Each row below holds a small network's activations on one input, seen along a few directions.
In each table, some parts of the input vary, and every possible input appears once, in random order.
A made-up example of a description, with smaller parts first: ring(5) and (point or ring(9) or (values(3) and line(6))).
Shared parts are said once, and a part with two or three values counts as separate values.
(in the rows, 128 means zero)

Other details of the inputs shift rows strongly along three fixed directions, in all tables alike. That doesn't count.
To show where, the next rows are all for the same input, with only those details redrawn:
[181  55 114 125 158 166 192  93 166 115 129]
[173  68 115 126 159 169 185  99 161 111 136]
[115 130 132  70 135  94 111 155 124 105 151]
[175  62 113 121 159 166 189  98 162 109 132]
[164  75 126  98 134 110 145 119 153 131 130]
[118 164 134 133 150 162 111 138 128 115 184]
[125 155 134 135 149 160 114 134 132 119 179]

Rows:
R1: [136 123 110  28 122  52 143 170 104  80 103]
R2: [ 86 125  99  45 133  73 154 152  89  84 102]
R3: [125 139 119 179 117 185 116 105 117 142 129]
R4: [ 76 163 137 142 135 170 107 115 138 110 148]
R5: [139  99 180 154  90  68  66 130 165 219 103]
R6: [188  59 109 132 157 157 194  90 174 110 128]
R7: [111 186 127 169 111 158 101 123 111 106 143]
R8: [139 124 110  80 134 121 140 153 110 139 119]
R9: [167 100 125 138 129 140 158  89 113 125 110]
R10: [ 99 172 128 172 139 155 129 162 115 112 134]
R11: [ 99 156 137 124 119  93 116 176 110 101 112]
R12: [ 99 119 111  64 112  94 133 145  95  58  91]
R13: [177 114 145 139  65  32  85 105 132 210 105]
R14: [143 145 154 181 104 114  96 144 126 156 119]
R15: [101 169 123 155 120 171 105 127  99 109 138]
R16: [158  55 154 100  85  49 111  92 156 196 104]
R17: [122 187 110 132 143 166 135 153 115 134 160]
R18: [108 172 128 143 140 167 115 121  83 127 150]
R19: [161 150 150 184  40  54  35 113 144 230 119]
R20: [142 107 137 181 132 170 121  75 165 141 129]
R21: [ 86 163 158 161 145 156 116 145 146 129 138]
R22: [157 110 106  98 127 117 148 139 129 160 114]
R23: [149  80 100 123 138 140 182  95 123 139  98]
R24: [125 171 115  78 122  88 125 169 109 104 135]
R25: [ 98 104 105  43 136  84 150 145  84  96  95]
R26: [103 168 140 148 150 147 112 109 124  98 171]
R27: [133 118 105 175 113 161 128 102 136 164 112]
R28: [122 186 131 156 130 148 115 117  96 113 154]
R29: [112 166 137 127 139 162 131 140 140 132 177]
R30: [ 91 132 133  82 119  65  89 133 137  91 112]
R31: [111 184 119 156 132 147 126 123 103 128 154]
R32: [108 139 144 123 120 107 110 168  97 102 111]
R33: [180  60 110 125 155 159 212  93 178 113 124]
R34: [ 96 111 132  87 129  95 129 177  91  87  93]
R35: [134 115 120 190 138 169 157 132 137 146 113]
R36: [113 108 124  35 133  64 120 164 123  91 132]
R37: [167 115 121 100 127 122 138 136 115 141 119]
R38: [ 86 152 105 111 107 102 106 146 111 120 113]
R39: [158 112 162 166  62  47  48  94 183 228 112]
R40: [129 178 121 129 145 174 121 148  99 133 158]
R41: [143 181 126 136 136 163 121 142 104 120 160]
R42: [ 90 143 154 112 147  94 100 160 134  90 116]
R43: [138  78 140 105 114  96 154  95 155 150 117]
R44: [121 124 143 169 112 125  97 152 115 179 114]
R45: [ 83 171 139 152 126 160 106 114 148 127 149]
R46: [130 191 112 136 140 160 136 152 117 124 162]
R47: [160  66 117 114 155 173 198 102 162 118 131]
R48: [118 174 135 149 133 161 109 118  85 129 152]
R49: [ 96 157 160 166 154 156  97 141 136 117 141]
R50: [159  66 121 139 149 147 199  68 167 111 117]
R51: [ 80 111  96  61 122 101 136 152  96  84  87]
R52: [ 99  95 134  42 135  62 129 132 114  80 116]
R53: [ 87 160 125 166 144 166 124 163 106 125 132]
R54: [157 110 183 175  83  48  55 126 178 228 105]
R55: [137 139 106 188 116 169 140  99 142 136 123]
R56: [131 124 139 193 132 178 127 135 117 150 123]
Question: Changing only one part turns R23 into R22. The same change can be made to R28. Which row results?
Answer: R1
Question: Changing only one part turns R35 into R17. The same change can be made to R49. Which row results?
Answer: R36
Question: What is each input in this table made of?
Answer: line(4) and (ring(5) or ring(9))

Rows:
R57: [ 93 157 126 126 153 154 135 159 112  90 138]
R58: [159 115 141 178 116 138 116 117 149 184 129]
R59: [129 147 132 182 131 165 130 108 130 122 130]
R60: [142 126 136 151 103 116 101 103 136 170 131]
R61: [113 169 130 111 114 104  91 158 101 143 141]
R62: [171  91 119  38 144  78 158 133 169  83 148]
R63: [141  81 117 118 128 117 165 107 137 104  88]
R64: [132  82 114  74 132  87 162 152 123  99  84]
R65: [105 158 111 113 149 154 146 152  99  87 134]
R66: [ 85 160 131 131 142 141 125 139 118  76 128]
R67: [131 101 129 138 139 152 145 102 151 131 131]
R68: [183  88 123 171 113 134 153 100 143 159  98]
R69: [100 158 116 108 154 158 140 152 107  97 147]
R70: [127  98 135 108 123 104 123 131 141 143 119]
R71: [138 149 115 156 135 176 139 113 118 135 147]
R72: [122 175 150  91 131  87  91 141 138 147 192]
R73: [ 90 169 153 128 112  99  66 148 123 144 148]
R74: [140 106 120 147 132 149 156  99 137 116 113]
R75: [136  88 104  56 124  91 161 131 115 107  99]
R76: [141 111 130 156 137 147 149 131 139 128 113]
R77: [211 103 151 140 138 136 128  96 161 166 178]
R78: [ 99 160 117 105 151 156 134 151 106 104 153]
R79: [126 122 136 108 116  96 104 145 127 157 128]
R80: [127 131 130 113  99  75 102 138 113 138 109]
R81: [117 137 128 151 138 162 129 105 137 121 142]
R82: [121 112 140 116 119  97 113 142 136 140 116]
R83: [101 156 111 109 142 152 143 131 103  86 140]
R84: [140 106 117 106 113 100 138 118 122 128 108]
R85: [136  76 119 111 133 122 162 102 146 107  98]
R86: [131 134 127 106 101  78 102 143 111 147 115]
R87: [133 115 107  96 143 142 164 133 114 106 120]
R88: [116 139 131 159 137 160 129 110 136 116 134]
R89: [132 107 136 154 135 145 141 113 149 125 116]
R90: [163 106 124 173 122 165 140  76 149 163 133]
R91: [147 112 113 131 128 150 151 100 128 131 128]
R92: [116 165 116 160 154 189 154 140 107  89 139]
R93: [105 164 115 120 144 146 138 156  99  92 134]
R94: [139 146 135 113  97  87  81 142 115 186 137]
R95: [133  80 110  65 134  91 163 147 123 105  93]
R96: [153 110 145 194 123 159 123  93 162 169 130]
R97: [123 145 108 142 149 174 163 128 110  88 128]
R98: [119  73 119  60 137  91 156 137 136 105 102]
R99: [105 160 121 140 162 193 144 134 120 108 164]
R100: [130 148 130 153 132 149 121 138 123 142 140]
R101: [149 114 151 187 115 134 112 106 158 167 118]
R102: [129 135 145 124 104  85  83 148 127 177 132]
R103: [164 117 131 180 109 133 127 102 137 160 113]
R104: [112 165 123 162 157 189 150 145 114  92 142]
R105: [120 142 109 142 148 174 160 117 114  88 132]
R106: [137  85 104  64 126  91 166 133 115  97  89]
R107: [128 109 143 127 116  98 114 139 140 144 110]
R108: [ 93 166 145 132 111  99  78 142 120 127 135]
R109: [ 89 169 150 124 115 103  68 146 123 145 153]
R110: [ 92 170 150 126 116 105  71 158 119 147 151]
R111: [ 91 169 144 118 110 101  69 135 119 142 152]
R112: [124 134 138 123  98  84  87 124 125 155 123]
R113: [169  85 145 181 115 131 134 106 164 173 104]
Question: What is each input in this table made of?
Answer: values(3) or (line(6) and ring(9))
Question: Change only the ring(9) part in R85. List by row number the other rows that result.
Answer: R61, R73, R84, R95, R102, R106, R110, R112
Question: List by row number the other inputs of the same sort as R62.
Answer: R72, R77
Question: Change only the line(6) part in R91. List by row number the other rows that result.
Answer: R80, R83, R84, R103, R105

Rows:
R114: [132 114 137 185 142 181 142 117 148 138 131]
R115: [ 77 169 137 144 142 156 110 152 115  97 143]
R116: [158  76 114 111 170 148 204 108 167  83 123]
R117: [ 98 203 156 138  94  83  35 180  94 189 151]
R118: [137 147 123  96 150 147 141 144 113  87 159]
R119: [146 133 118 186 129 174 149 104 122 144 124]
R120: [117 213 128 149 127 161  81 146 121 151 197]
R121: [133 112 123 177 132 169 148  93 144 117 109]
R122: [ 68 147 115  99 154 146 148 147 106  42 114]
R123: [109 133 153  65 117  58  88 140 123 135 145]
R124: [175 171 138 194 126 182 108 116 146 174 185]
R125: [ 87 145 140 101 107  71  78 158 115 121 111]
R126: [104 141 128  84 105  67 102 166  95 132 105]
R127: [170 117 119 143 145 173 145  97 134 140 160]
R128: [161 128 148 169 148 167 138  99 155 139 165]
R129: [149 104 114 149 148 170 175 119 128 127 107]
R130: [179  75 141 126 102  80 122  99 184 195 121]
R131: [ 94  66  97  41 142  89 190 132 119  24  56]
R132: [ 73 202 151 172 132 161  72 158 112 127 169]
R133: [147  95 119 116  95  74 131 121 119 152  83]
R134: [150 102 111 153 145 171 177 114 128 127 107]
R135: [137 100 126  87  70  21  99 137 109 161  77]
R136: [ 80 162 106  98 150 145 151 158  86  65 122]
R137: [ 81 128 119 106 154 148 154 144 117  60 113]
R138: [192  75 121 118 102 100 122  94 153 199 128]
R139: [176  69 144 123 103  88 120  84 174 201 126]
Question: What is each input in this table made of?
Answer: values(2) and (ring(5) or line(8))
Question: Change only the values(2) part in R136. List by row number the other rows that result.
Answer: R125
Question: Change only the line(8) part in R121. List by row number the other rows that result.
Answer: R114, R115, R122, R125, R131, R132, R137

Rows:
R140: [167 131 158 251 121 197  96  59 186 206 170]
R141: [193  87 109 107 132 122 172 124 134 134 122]
R142: [123 103  82  19 165 117 211 145 102  21 114]
R143: [ 80 161 140 110  62  22  45 191  84 173  73]
R144: [161 129 171 215 114 142  87  94 180 194 156]
R145: [153  55 149  80  81  11  87 104 171 173  90]
R146: [219  70 111 176 142 194 191  89 158 180 126]
R147: [167  82 141 174 144 165 161  77 183 129 126]
R148: [117 130  90  60 163 149 183 131  99  69 140]
R149: [176 151 129 160 109 144 110  96 131 191 165]
R150: [ 39 209 130 123  87  87  56 189  59 120 110]
R151: [123  85 130 150 168 185 174 100 168 104 129]
R152: [ 59 243 141 201 118 168  61 157  70 116 148]
R153: [ 73 145 116 111 106  97 113 154  75  91  78]
R154: [ 64 216 129 177 126 155  89 171  77 110 123]
R155: [168  35 161  99  98  28 114 124 181 177  80]
R156: [106 165 101  86 169 181 164 155  91  78 159]
R157: [ 85 103 119  89 168 155 174 120 142  55 128]
R158: [181  94 135  71  82  22  89 161 126 199 109]
R159: [147  89  89  73 163 164 207 116 116  84 123]
R160: [137 158 120  85 120  90 112 155 106 124 150]
R161: [ 77 206 162 196 154 193  84 142 137 132 194]
R162: [130  98 131 132 150 156 163  92 165  86 128]
Question: What is each input in this table made of?
Answer: ring(5) or (values(2) and ring(9))
